[-2.12 -4.99 -3.84  1.73] -> -4.99
[-3.57  0.11 -5.48 -2.90  1.29] -> 0.11
[ 1.46 -4.86 -6.03 -5.19] -> -4.86
[-4.50  3.45  1.50  2.93  5.99  6.79 -2.60] -> 3.45
[-5.20 -1.13  5.65 -6.27 -3.05 -5.80] -> -1.13
[-5.64 -2.27 -3.28  0.22 -0.06 -0.52] -> -2.27
[ 0.95  5.01 -6.98 -1.41 -1.29 -0.87  0.83] -> 5.01
[-2.38 -4.32  1.14 -5.21  0.58 -4.24] -> -4.32
---
[[-5.46  2.88 -5.94  2.12  3.19 -0.47]
 [ 2.46 -5.16  3.21  1.65 -4.93 -3.84]
 [ 0.12  5.61 -0.70 -3.90  4.99  5.80]] ans = -0.47

[[-1.21 -2.40 -0.76  1.51]
 [-3.38  0.46 -6.98  1.20]
 [-2.56  2.08 -6.30  0.19]] ans = 1.51

[[-5.20 -4.91  3.35 -5.50 -5.71]
 [-0.96 -0.35  0.42 -0.93 -0.58]
 [-1.35 -0.51 -0.06 -1.63 -1.64]] ans = -5.71

[[ 3.29 -3.87 -3.87  5.85  3.03 -2.15]
 [ 3.61 -3.96 -3.96  5.60  2.96 -2.32]
 [ 4.75 -4.16 -4.16  4.43  2.47 -2.82]] ans = -2.15

[[-4.58  6.61 -0.79 -0.37 -1.84 -2.14 -4.31]
 [-6.35 -1.14 -3.56  1.17  4.46 -2.52 -1.55]
 [-1.53  0.38 -5.53  5.13 -2.72  3.10 -1.51]] ans = -4.31

[[ 2.68 -0.40  3.64 -1.86  4.32  1.48]
 [-3.29  3.48 -0.36  3.15 -0.90  4.46]
 [-2.43  3.80 -4.80  6.92  2.10 -1.06]] ans = 1.48
---
[[  85.996   80.676   36.907   32.840   16.035]
 [ -49.785   39.624  145.717 -110.749 -128.633]]: -110.749

[[-0.73 -0.42 -0.13  0.43 -0.81  1.75  1.88]
 [-0.37 -1.24  0.82 -0.43 -0.42  0.27 -0.27]]: 0.27

[[ 18.4  -7.2  11.7  10.8 -12.3  19.8   4.3]
 [  5.2   8.7 -13.8  12.9   8.6 -11.0   7.4]]: -11.0

[[  14.78  -25.11   31.94  127.92 -102.83 -123.05]
 [ -83.76   -4.91   61.42   21.62  -23.37   -6.90]]: -23.37

[[-15.8   0.4  -1.6   6.4  -8.6  -4.5   4.9]
 [  2.9  -2.0  11.6  -3.1   3.7  -0.7   2.8]]: -0.7

[[ 1.913  1.574  1.790  0.187  1.852]
 [-0.467  0.369 -0.496 -1.714 -0.522]]: -1.714
---
[-5.52, -0.06, 0.26, -1.86, 0.36] value 0.36, -5.52
[2.63, 5.22, 4.46, -5.22, -0.41, 2.09] value 2.09, 2.63
[-2.00, 4.34, -5.86, 1.42, -1.43, -1.06] value -1.06, -2.00
[[-0.33, 2.30, 2.79, -0.19], [3.83, 0.01, 5.09, -1.17]] value -0.19, 3.83
[0.83, -1.58, 0.42, 5.57] value 5.57, 0.83
[2.82, -6.27, -2.18, 0.57, -2.55, -3.60, 3.55] value 3.55, 2.82
---
[-0.41  5.91 -4.20  2.78] result: 5.91

[[ 0.04  5.49  2.26 -0.89  0.16 -0.01]
 [ 0.28  0.96  1.68  2.87  2.40 -1.04]] result: -0.89

[ 4.85 -4.58 -2.63 -4.87 -5.08 -5.20] result: -4.87

[[-4.94 -0.40 -0.29 -0.22 -0.77  1.01 -3.55]
 [-4.94 -0.85 -5.00  0.06  0.49 -0.65  6.19]
 [ 0.44 -0.51 -1.64  0.61  1.43 -0.89 -5.04]] result: -0.77

[-3.96 -2.45  1.02 -1.59 -2.92 -0.78  5.88] result: -2.92

[1.11 6.91 0.90 4.06] result: 6.91

[[ 3.77 -0.38 -1.80  1.82]
 [ 1.33 -0.38 -2.57  6.20]] result: -0.38

[[1.86 0.41 0.64 4.27]
 [2.56 4.93 3.61 0.56]
 [1.71 2.08 1.79 0.91]] result: 0.41
---
[[ 5.89 -1.49  5.89  5.45  1.99  1.83  6.11]
 [ 0.18  0.00  0.00 -0.67 -0.06  1.88  5.81]
 [ 5.89 -1.49  5.89 -0.67  1.99  1.83  5.81]] --> 6.11, 5.89

[ 3.71 -6.13 -3.18 -5.76  4.17  1.17] --> 1.17, 3.71

[[ 0.76 -6.85  4.00 -3.93 -3.64 -2.18  4.93]
 [ 6.41  3.76 -0.38 -5.47 -2.06 -4.10  4.42]
 [ 5.05  6.62  1.06  1.69  6.14 -6.60  2.23]] --> 4.93, 5.05

[[-4.96 -0.44 -3.38 -3.70 -4.67]
 [ 2.67  3.80  1.76 -1.37 -3.69]
 [-4.24 -3.40  1.36  2.67 -4.41]] --> -4.67, -4.24

[-6.75  3.98 -5.50 -0.18] --> -0.18, -6.75

[-4.63 -5.52 -0.03 -1.07] --> -1.07, -4.63
---
-2.9	12.4	12.9	-13.8	-2.7 yields 12.9
-171.8	-77.8	-29.8	139.5	40.0	-67.6	-129.8 yields -29.8
-0.15	0.15	-0.03	0.06 yields -0.03
-1.38	-1.29	1.19	-1.11	0.06 yields 1.19
-11.3	-10.9	-2.1	13.5	12.6 yields -2.1
-10.574	-11.314	12.699	-14.449	1.369 yields 12.699
